Look-ups in named tables: a row name and a column name give one cell, copied from the table.

nupe.csv
,sasoka,rebe,kilev,zos,kebaru
bizu,247,35,230,64,141
lod,227,31,241,66,89
mos,231,117,83,47,185
fasirin,205,110,189,207,221

kebaru of fasirin = 221
kebaru of mos = 185
rebe of mos = 117
rebe of fasirin = 110
sasoka of fasirin = 205
zos of mos = 47
rebe of bizu = 35
rebe of lod = 31
sasoka of lod = 227
kilev of mos = 83
kilev of bizu = 230
zos of lod = 66
zos of bizu = 64
kebaru of bizu = 141
sasoka of bizu = 247
kilev of fasirin = 189
kilev of lod = 241
Row with the largest sasoka: bizu

rog:
,bezazu,bigago,dezedeb,pem,letalor,lub,muga,les,bafifa
sofezu,60,64,73,75,69,69,61,79,71
bef,74,72,64,78,72,68,71,52,70
pigaz,35,31,40,43,53,36,35,59,40
vid,69,70,78,81,60,63,67,50,75
genef,57,38,32,19,50,59,41,39,48
pilas,44,61,30,20,29,58,41,57,51
bup,29,29,26,32,43,33,22,41,37

What is the les of pigaz in rog?
59
What is the muga of bef in rog?
71
What is the pem of sofezu in rog?
75
What is the muga of vid in rog?
67
What is the dezedeb of genef in rog?
32
What is the letalor of genef in rog?
50
What is the dezedeb of vid in rog?
78
What is the pem of genef in rog?
19
What is the muga of pigaz in rog?
35
What is the letalor of pilas in rog?
29
What is the lub of sofezu in rog?
69
What is the bafifa of pilas in rog?
51

zav:
|  | vavi | pidalok | vakiv | pas | mogigi |
|---|---|---|---|---|---|
| deziso | 344 | 781 | 750 | 358 | 623 |
| romuto | 951 | 417 | 675 | 525 | 866 |
| zezazos | 170 | 764 | 725 | 424 | 628 |
| kapuzo | 543 | 603 | 567 | 860 | 636 |
| sezer | 351 | 552 | 605 | 637 | 619 |
| sed | 274 | 699 | 650 | 422 | 623 |
| vakono | 278 | 750 | 535 | 503 | 584 |
| vamimu | 335 | 422 | 740 | 617 | 512 |
| pag | 751 | 457 | 716 | 652 | 548 |
| fus | 356 | 945 | 768 | 372 | 700 |

What is the vavi of sezer in zav?
351
What is the pas of sezer in zav?
637
What is the vavi of vamimu in zav?
335
What is the vakiv of romuto in zav?
675
What is the pidalok of vakono in zav?
750
What is the pidalok of zezazos in zav?
764
What is the pas of deziso in zav?
358
What is the pas of vakono in zav?
503
What is the vakiv of vamimu in zav?
740
What is the vavi of sed in zav?
274

sim =
,gad,gitetov,mufipaz,mot,tozazu
zef,238,178,170,150,142
detime,103,112,127,32,203
bafaba,44,83,89,112,141
gili,104,118,146,219,204
rudosa,21,133,102,108,130
zitipaz,109,183,111,61,209
ranubaf,126,221,70,170,196
ragibek,139,84,117,47,88
gep,202,76,118,74,73
kofotut,124,194,187,181,120

What is the gad of detime in sim? 103
What is the mot of rudosa in sim? 108
What is the tozazu of bafaba in sim? 141
What is the tozazu of gili in sim? 204
What is the gad of ranubaf in sim? 126
What is the tozazu of kofotut in sim? 120
What is the gitetov of detime in sim? 112
What is the gitetov of ranubaf in sim? 221
What is the tozazu of ranubaf in sim? 196
What is the gad of rudosa in sim? 21
What is the tozazu of zef in sim? 142
What is the mot of ragibek in sim? 47
What is the tozazu of gep in sim? 73
What is the mufipaz of bafaba in sim? 89
What is the mot of detime in sim? 32

noda =
          mafe   zako  moruba    voz  fonuf  zatofu  savos  lufon   sula    bod
bega     -24.9  -52.0    39.5   36.5   -7.0    26.6  -21.1  -38.6  -48.0   -7.9
fup      -43.0  -44.9     1.8   -2.4  -35.1    30.3  -38.2  -17.3  -87.2   29.7
zuzori   -36.1  -66.5    18.9   14.0  -30.6    35.0  -28.3  -20.2  -75.1   16.9
lusuvi   -32.1  -46.9    23.8   39.6   -9.0     6.1    2.7  -17.4  -36.1  -34.4
narit    -43.1   20.8     2.4  -44.1  -17.5   -17.2  -34.6  -41.5  -70.8   42.0
pakop     -4.8    2.1   -14.3  -42.8   -4.8   -15.7  -10.7  -14.3   -6.3  -16.4
faru       9.4    4.4   -91.4  -86.4   -9.1   -44.1   -5.2   18.7   35.6  -20.7
pumemet  -16.2  -41.2   -21.2  -95.1    2.9    29.4  -26.0  -21.9  -55.9   39.0
seli      15.9  -11.3   -10.6    5.0    6.0   -44.5   -1.0  -18.2   52.4  -51.6

What is the zako of pumemet in noda? -41.2
What is the zatofu of lusuvi in noda? 6.1
What is the mafe of lusuvi in noda? -32.1
What is the savos of lusuvi in noda? 2.7
What is the savos of bega in noda? -21.1
What is the lufon of pakop in noda? -14.3
What is the bod of zuzori in noda? 16.9
What is the zako of bega in noda? -52.0
What is the moruba of bega in noda? 39.5
What is the lufon of zuzori in noda? -20.2
What is the moruba of zuzori in noda? 18.9
What is the savos of fup in noda? -38.2
What is the lufon of fup in noda? -17.3
What is the zako of zuzori in noda? -66.5
What is the zako of pakop in noda? 2.1
Row with the largest sula: seli

